Each row below holds a small network's activations on one record, seen along a few directions.
Records have a field called Donuv. Each example row is followed by its value.
Records without Donuv are marked none.
The largest differences between rows may come from other fields.
In the rows, zero is written as 500.
Strong random noise was added to every row along 2 fixed directions; ignore it. To show where, here is one row again and again, with new noise each time:
[387 551 550 217 460 520 433 432 336 431 415 495 481 347 450 574 546 664
 542 382 527 648 481 397]
[539 501 426 519 470 533 465 487 459 531 529 554 549 411 545 505 460 528
 515 432 555 464 502 518]
[646 463 389 636 529 567 515 516 439 559 536 559 585 418 548 497 402 492
 546 400 583 325 537 580]
[423 542 475 375 415 500 415 454 462 492 509 543 508 396 530 521 524 579
 491 455 526 615 467 446]

[606 506 465 507 563 546 528 522 355 520 454 507 550 381 470 545 428 597
 592 354 578 368 588 545] : j2
[524 489 398 691 377 437 489 495 804 566 639 636 539 621 592 410 512 398
 365 703 493 512 447 518] : j9
[638 441 403 763 524 561 515 493 527 551 578 540 550 530 597 481 387 387
 503 525 500 331 496 598] : j8
[334 436 631 228 515 503 457 551 514 452 445 426 489 558 403 513 589 602
 522 583 470 770 535 309] : j4
[562 495 487 469 544 508 523 595 508 479 453 447 491 565 481 544 490 576
 539 523 485 398 568 432] : j6
[348 550 525 350 504 497 449 472 611 421 491 478 449 490 428 505 625 555
 443 643 497 699 516 415] : j10
[437 556 402 603 320 451 348 387 645 674 685 617 514 431 697 448 477 440
 367 552 518 575 381 588] : j5
[470 533 496 547 402 410 435 530 565 511 623 513 484 583 579 512 560 471
 376 628 522 557 412 431] : j1
[432 499 624 415 479 465 511 516 479 397 458 476 515 479 461 533 500 531
 569 488 462 636 497 414] : j7
[550 432 426 640 554 526 503 398 384 586 504 518 501 523 534 487 441 492
 513 407 584 456 553 575] : j4
[400 515 421 534 392 461 401 522 666 469 580 530 517 568 585 464 531 442
 418 674 430 617 459 438] : j3
[565 405 472 636 517 519 516 595 634 564 561 482 556 608 545 514 453 402
 502 647 456 424 515 552] : j5
[645 358 476 708 560 501 598 612 563 511 539 513 618 558 499 469 371 387
 597 535 526 321 559 558] : j7
[427 509 552 438 423 422 474 536 517 443 535 452 468 548 482 553 572 548
 418 619 503 574 463 336] : j1
[511 554 347 727 394 426 474 530 662 618 657 571 571 559 622 408 426 382
 399 572 521 471 484 632] : j2
[479 505 533 484 483 549 524 499 448 514 501 503 465 498 496 533 581 465
 539 431 516 455 521 527] : none
[505 529 461 581 451 522 493 399 442 584 543 546 515 444 572 517 438 461
 480 420 535 512 424 598] : j8
[454 560 532 289 494 536 440 434 286 465 432 522 500 345 479 569 522 636
 564 329 558 581 475 470] : j3
[423 543 513 402 482 460 441 479 541 456 502 499 481 543 529 534 557 514
 426 534 481 590 429 407] : j9
[625 498 356 682 546 494 493 554 614 550 599 509 504 505 577 474 475 401
 465 627 496 429 576 560] : j10
[611 430 543 435 668 578 567 556 252 487 352 468 426 400 364 546 456 529
 598 352 536 336 546 563] : none
[452 522 543 328 550 505 544 487 401 420 414 396 447 466 450 501 534 657
 581 405 490 521 477 471] : j6

Which value of Donuv does each new row have?
[451 483 512 463 497 546 507 545 555 454 502 466 475 518 404 465 512 512
 470 497 476 519 502 454] : none
[523 429 595 483 516 473 554 582 520 383 465 443 513 527 463 547 463 498
 588 530 464 543 557 434] : j7
[426 441 442 603 371 410 461 532 712 524 613 604 524 551 632 412 613 448
 389 614 377 559 469 528] : none
[428 561 561 230 501 487 478 465 324 466 429 443 442 403 432 542 567 728
 584 383 507 569 477 402] : j6
[464 485 480 429 520 465 565 517 537 463 424 451 475 507 501 522 510 510
 541 462 545 549 480 447] : j9
[386 507 593 308 475 474 389 547 456 447 364 479 364 448 404 529 569 582
 457 519 457 709 453 417] : none
[608 408 365 733 509 505 563 692 690 502 582 521 627 664 539 423 434 337
 495 672 490 379 562 540] : j3
[588 397 609 445 611 592 606 615 466 490 420 393 495 546 412 543 452 555
 576 508 484 530 640 398] : j4
[446 534 570 275 635 562 510 437 404 407 398 443 448 433 345 552 574 604
 534 510 531 549 555 463] : j10
[566 432 492 547 541 513 479 611 498 513 434 501 416 492 449 491 471 477
 483 521 521 466 506 552] : none
[427 529 589 264 573 485 494 463 384 398 390 441 474 474 411 590 541 606
 512 430 481 550 484 364] : j9
